J_409: [ -3  13 -19 -14 -19  14  13 -23  -7  13]
J_89: [ 23 -20  23  -4  -4  -3  -4  23   1   5]
J_489: [-12 -20 -20  -4  -4 -13  -4  23   1 -13]
J_431: [-12  11 -14 -12  11  -4  11   7 -11   2]
count J_409: [14]	1
count J_89: [-4]	3
count J_89: [1]	1
count J_431: [10]	0
count J_409: [13]	3
count J_489: [-4]	3
count J_89: [24]	0

J_766: [ 12 -16   8  36   0  24  16  27   0   4]
J_163: [  0  -8  -2  -8 -15  -9   6  -8   2  -2]
J_489: [ -5  12  -2  -8  -7   5   9 -13 -14   6]
J_734: [-18 -11 -20 -14 -32  -6  -6 -10  10  10]
J_89: [-10  11  -7 -23  -8 -17  13 -25 -12 -12]
J_431: [-22 -27  -9 -15 -10 -12  -3  -5  15   0]
J_864: [-22   4 -21   4  25  36  -7  16 -13   1]
J_409: [  4   4   3 -13  -2 -23  17 -17  -7 -21]
J_504: [-28 -28 -11  -5 -33 -28 -11 -28  25  45]
J_813: [ -5  -5 -10 -24 -17 -16   7 -17   6  10]
J_644: [ -5  24   0 -16   0 -10  20 -23 -25 -15]
J_830: [ -4   4  -9 -25 -17 -25   7 -21   5   1]
count J_431: [-27]	1
count J_734: [-10]	1
count J_504: [-28]	4

J_431: [  2   4  -5 -16   7  26  -4   9  -6   5  14   2   4   6   7   5  25  -4
   5  -8   2  -3   4  -7  19]
J_504: [  1   0 -20  -4   1   0  -1 -20   1   0  -9   4  -7   0   1 -16   1  -1
   1  -1   8   0  -2  -7   1]
J_89: [  2  -8  -3   3  -4  12  -4   6  -5  -3   6  -4   2  -2   3  14  31  -4
 -10  -6   9   2  13  -2   0]
J_644: [ -6 -32 -34 -14   3 -10   2  15  -2  17 -24  -4  11   4  -2   5   3  -5
   3  -7   0   0  16   1  -5]
J_734: [  4  -3  -7   4   8  11   1  12  13   1  17   7  -2   5   4   3 -11   1
  -5   7   2   1   1  -6  -9]
J_163: [  1  -7   9   9 -11  -9   3  21  10   2  25  -4   9   7  10   2  24  -2
   2   2  -1   3   3  13   1]
J_813: [ -2   3  11   7   7  16  -6 -11  -5   6  -2  -3   2  -3   4   5  45   9
   7   0  -5  -7   0  -9   2]
J_830: [  5 -24  -5   0   3  -3  -3  20  -8  -2 -22   9   7  -5 -10  -2  -3  -2
  -6   5  -8  -2   2   3  -7]
J_864: [  0  11  14  22   0   6  -5  15   2  -1   2   5  -2  -4  12  18  -4  -1
  -2   4 -13   0  -6  -2  -4]
J_409: [ -1 -20 -20  12  -6 -14   0 -16   3  -2 -16   5   5   3  -1  -9 -40  -5
  -1  -8  -2  -1   4   2  12]
count J_504: [-1]	3
count J_504: [1]	7
count J_431: [5]	3
count J_830: [-2]	4
count J_734: [4]	3

J_864: [-18   5   2  -6   7 -12  -7  -2   7 -12 -18]
J_830: [ 16 -39  17 -50  -2   8   3 -19  17 -12  13]
J_163: [  0  -6   2 -16 -16 -19  -9  17 -13  -9  -1]
J_409: [ 16 -39  17 -50  -2   8   3 -19  17 -18  19]
J_504: [  4  12  -4  -4   4  -4   3  -1   0  -4 -35]
J_644: [-19  -6   8 -24  -5 -27  -6  10 -22 -13 -22]
J_431: [-10 -31  32 -21   2 -17   1  16 -24 -41  25]
J_813: [ 18 -33  29  -5  -4 -17  23   6  -1 -33  -7]
J_734: [-16  -8  18   3   0  -2  18   8 -16 -11  13]
count J_734: [13]	1
count J_504: [-4]	4

J_830: [ 24  32  -1 -29  -1  14 -28  31  -5  24  20]
J_489: [-12  23 -12 -25 -12 -25 -25  25  25  29  25]
J_734: [44 34 42  1 13 30  6 35 45 20 24]
J_409: [26 26 21 -7  6  6 -8  6 23  6 23]
J_813: [37 17 32 22 20 26 28 17 36 11 16]
J_864: [-14  21 -16 -12   3  10 -11  20 -17   9  20]
J_163: [35 16 16 21 16 17 24  5 37  0 20]
J_431: [ -7 -40   0  21   1   7  20 -41   4 -22 -23]
count J_830: [-28]	1
count J_489: [-12]	3
count J_409: [6]	4
count J_163: [16]	3
count J_489: [25]	3

